Each row below holds a small network's activations on one input, seen along a few directions.
In each table, some parts of the input vary, and every possible input appears once, in random order.
Descriptions start from the smaller parts, as in this example, which fits no table here: one of 2 separate values, together with either a single point or one of 11 places around a ring or (one of 4 places along a line, together with one of 8 places around a ring).
Shared parts are said once, and a part with two or three values counts as separate values.

Other details of the inputs shift rows strongly along two fixed directions, in all tables alike. That doesn't count.
These rows show it; all are for the same input, with only those details redrawn:
[-50  -5  19 -10  30 -16 -18 -32 -12 -39  13  28  38   6   6 -23]
[-12 -13  -2  24  30  22 -22 -68  31 -54 -12  76  46  16   8 -33]
[-51  26  20 -42   1 -52  -4  47 -28  -1  34 -37   6  -6  28  22]
[-50   2  20 -17  23 -24 -14 -15 -14 -28  15  15  34   3   9 -12]
[ 57   8 -20  26 -45  42   6   4 103   9 -21  26   9   7  55  65]
[-52  -2  21 -19  23 -24 -14 -15 -11 -28  16  13  33   4   8 -12]
[  1  17   8 -21 -29 -20  10  51  27   2  12 -28   3  -4  41  52]

A family of inputs:
R1: [ 55   3 -18  24 -47  40   6   5 107   8 -20  23   7   6  54  65]
R2: [ 93 -16 -47  41 -33  51  32  36  75  43 -33  24 -24  -9  -2  30]
R3: [-68  11  10  -4  18  -7  -7 -21 -27 -35  -4   6  23  -6  10 -12]
R4: [-14  47  -5  -4 -26   4   4  30   2  -8 -13 -49 -28 -24  36  51]
R5: [  6   0  21 -19   3 -37 -10  37 -78  45  26 -59 -28  -4 -18  22]
R6: [ 12 -46 -20  43  32  36 -17 -70 -14 -17 -26  42  32   9 -59 -55]
R7: [-23   2  23 -18  29 -35 -21 -41 -14 -42  -3  26  19   5   1 -35]
R8: [ -6   0  -6 -14  -3 -31  -6  43 -66  43  16 -66 -19  -3 -25  10]
R9: [ -5 -37   4 -18  23   4   3 -31 -50   4  16  25  -6   2 -17 -79]
R10: [110 -23 -30  58 -46  53   3   9  61  48 -38  -2 -22  10   7  55]
R11: [  6 -51 -16  34  42  37   1 -60  -1 -18 -24  55  23  -6 -62 -59]
R12: [-55  14  38   3  32  19  21 -13 -38 -15  28 -19   7  50 -40 -37]
R13: [  8 -50 -15  48  35  34 -14 -54  -2 -15 -18  50  29   3 -61 -63]
R14: [ 99 -15 -44  20 -43  55  26  26  69  44 -24  31 -40   2  21  12]
R15: [  0  49   8 -15 -27 -26   4  19   5   9 -24 -38 -44 -16  36  37]
R16: [-28  33  26 -52  -1 -73  -4  28 -36  -1   8 -58 -38 -11  20  16]
R17: [ 17 -43 -11  24  49  39   7 -59   2 -17 -15  69  17  -7 -45 -70]
R18: [-40  65  11 -23 -51 -39   2  31 -65  18  52 -89 -39  -2 -38  25]
R19: [ 42   0 -14 -26 -20  -1  30  67   2  47   3 -25 -43 -19   3   9]
What do these inputs look like to the network?
> either one of 2 separate values or one of 6 places around a ring or one of 11 places along a line
List by row number the other inputs of the same sort as R18.
> R12

A family of inputs:
R20: [ 24   2  -9   0 -17  -5  -1  25   0  25   0 -23 -16  -4   2  22]
R21: [-54  21  22 -35  10 -39   5  22 -46  -6  29 -33  -2  -2   1  -4]
R22: [ 19   4  -8  -5 -11  -1  10  23  -9  23  -1 -20 -23  -9  -3   2]
R23: [ 40  -4 -15  37 -27  53   5 -18  80  -4 -23  31  11  20  17  27]
R24: [ 43  -3 -16  38 -27  45  -1 -23  81 -10 -28  32  11  14  20  33]
R25: [-57 -18  18 -39  55 -43  -5  -3 -52 -20  25  24  28 -13   4 -50]
R26: [ 50  27 -16   3 -56  14  18  43  67  24 -15 -23 -29  -4  45  67]
R27: [  6  -7  -1  21  -1  16 -17 -41  34 -30 -19  29  18   6   8   4]
R28: [   5  -52   -7   53   46   62  -19 -106   11  -42  -25   91   44   21
  -55  -80]
R29: [-45 -17  16 -11  48 -17  -8 -31 -71 -17  18  13  13  -1 -45 -67]
R30: [-33  29  16 -32  -9 -43   1  33 -31   1  16 -44 -15 -11  18  22]
R31: [ 18  14 -10  -8 -24 -11  13  59  -8  43  11 -45 -23  -6   3  37]
R32: [-16   5   9 -21  11 -31  -1  18 -55  13  12 -31 -17 -10 -15 -13]
What do these inputs look like to the network?
> either a single point or (one of 2 separate values, together with one of 6 places around a ring)
Start at R32 and move only the place on the ring of 6, one step at a time. The first step leads to R22. Which rows follow, in order?
> R29, R28, R31, R20
